A small network was trained on made-up records. Each row is its average activation on records with the value named, seen along a few directions.
Related values have similar rows: they may be neighbours, one step apart, or belong to one group.

Other fields vary at random and push rows far along two fixed directions, the same in every table; ignore that.

Values of LUSU:
zukil: [-43 -18 -4 15 -7 -20 -2 18 -1 12 2 26]
zire: [72 44 -27 -24 18 33 6 -25 -11 -30 -3 -41]
kifa: [20 -3 20 -42 14 31 -25 -48 -35 -19 2 1]
tiz: [0 -8 -14 -6 -4 -11 15 11 2 0 17 -9]
ziz: [-11 12 -13 10 -6 -9 10 24 4 -6 20 -2]
mape: [41 43 -48 4 6 24 39 7 -2 -27 17 -34]
rimur: [-30 -22 1 14 -12 -23 2 30 21 18 14 -3]
fazog: [-7 2 -9 16 0 -2 1 3 12 -3 0 -17]
fumi: [-16 -2 15 -6 -3 -17 -4 -1 11 7 4 -5]
gar: [-3 -11 17 -11 -10 5 -11 -10 11 15 -14 13]
zom: [12 7 -10 16 5 3 21 4 19 -1 -6 -14]
mufen: [23 6 -36 21 -1 2 33 25 22 13 19 -26]
bur: [-31 -9 55 1 -2 -9 -49 -24 -11 20 -29 45]
toso: [17 4 27 -13 11 27 -23 -29 -33 -12 -24 11]
ragat: [-38 -8 19 28 -13 -45 -8 29 19 15 17 25]
pifaz: [-5 -18 6 -18 5 6 -17 -15 -8 -1 -7 13]
mebe: [-12 -3 -27 31 -1 -10 36 41 11 2 1 5]
zodi: [12 -13 29 -37 0 17 -25 -42 -30 -1 -31 11]
A value of LUSU combines one of 3 hidden first parts with one of 6 second parts; all combinations occur once.
- gar and zom share the first part; gar and mufen share the second. Which value has the first part of mufen and the second part of zom? => fazog
- bur and toso share the first part; bur and ragat share the second. Which value has the first part of ragat and the second part of toso? => ziz
- zukil and pifaz share the first part; zukil and kifa share the second. Which value has the first part of kifa and the second part of pifaz? => tiz

Values of MON:
gazi: [34 -3 -29 0 13 -4 26 11 10 -16 -15 -32]
fisa: [13 61 -50 75 3 -18 71 56 33 -17 32 -12]
ravab: [-49 -35 0 35 -19 -34 16 26 66 46 -11 0]
beva: [59 19 -23 -59 16 37 16 -31 -41 -56 32 -42]
tumol: [38 35 -23 -35 9 39 -18 -32 -52 -48 -21 11]
tig: [45 6 7 11 11 8 -21 -14 15 22 -35 -22]
nuvo: [-74 -33 -4 22 -20 -59 -3 49 27 26 43 -2]
doti: [-64 -23 88 0 8 16 -61 -36 -37 20 -54 83]
lilem: [-2 -27 33 -49 -21 15 -27 -29 -21 23 28 15]
The values of MON form 3 separate groups.
- Which other values are in the same group as tumol? Give them in the order they are listed. => fisa, doti
- Which other values are in the same group as ravab? Give them in the order they are listed. => gazi, tig

Values of DUNO:
dol: [35 -8 13 -10 2 28 -12 -39 -16 -5 -44 -2]
tuku: [-22 -19 47 6 1 7 -28 -10 -17 34 -46 59]
vire: [29 18 -43 32 -2 9 53 29 52 8 21 -57]
nin: [-66 -22 -8 16 -13 -27 8 33 -10 11 13 42]
vunos: [46 -6 26 -44 4 20 -37 -52 -23 -14 -2 -28]
fezof: [-3 20 80 -41 15 34 -80 -71 -52 -12 -37 51]
zep: [-40 -19 -2 25 -16 -40 1 45 36 29 16 -4]
zuli: [75 44 -4 -18 21 47 -7 -40 -31 -42 -22 -10]
zareg: [34 30 -36 35 0 10 33 16 5 -8 -13 -16]
zus: [-23 -30 6 -16 -3 -15 1 5 -3 7 24 12]
dunus: [32 11 -49 20 -13 -13 48 26 39 -7 23 -53]
zukef: [63 27 -56 -33 5 20 56 10 7 -25 33 -65]
pem: [-56 -22 11 30 -7 -38 -6 20 45 52 0 15]
bine: [-49 -37 10 -11 -10 -15 -8 17 0 9 35 22]
vazin: [4 18 -13 5 10 4 5 7 -25 -23 12 -11]
pobip: [29 36 0 -11 23 17 -10 -27 -33 -25 -4 11]
noni: [-61 -20 -15 13 -15 -31 5 42 7 9 28 27]
nifi: [-27 -21 33 3 0 -17 -21 -12 18 1 -36 7]
The values of DUNO form a ring.
- Fewest steps between pobip and zep? => 8
- Which values are neighbours of zuli? Give them in the order they are listed. => fezof, zareg
- Which values are neighbours of noni? Give them in the order they are listed. => nin, bine

Values of FUBAM:
kul: [14 25 -4 17 -13 1 16 2 -3 -2 -15 17]
mas: [12 17 52 -25 12 23 -35 -39 -27 -6 11 19]
gibo: [-16 2 -28 47 -5 -13 21 39 17 18 -9 10]
rafi: [-13 15 20 2 -1 -23 -38 -14 -18 -4 15 9]
logi: [-8 -1 44 -11 6 25 -41 -56 -17 6 -40 40]
sena: [-30 -27 31 -2 -13 -4 -29 2 22 49 -4 18]
lano: [96 22 -54 -21 11 41 48 -18 13 -27 31 -69]
geges: [38 23 -14 -3 19 20 7 -1 -2 -30 -33 -29]
mup: [-59 -18 -16 37 -9 -48 24 47 46 18 15 -21]
zot: [-4 -27 9 -23 -8 8 -19 -6 -37 -17 -7 2]
temup: [16 -8 11 -20 10 -18 -15 -21 6 -5 4 -19]
gil: [-38 -8 -20 -8 -10 -11 17 25 1 -10 17 21]
bekaz: [-9 -16 -33 11 3 -1 43 40 -3 9 16 3]
The values of FUBAM form 4 separate groups.
- Which other values are in the same group as logi? Give them in the order they are listed. => kul, gibo, geges
- Which other values are in the same group as mup? Give them in the order they are listed. => sena, lano, temup
- Which other values are in the same group as bekaz? Give them in the order they are listed. => zot, gil
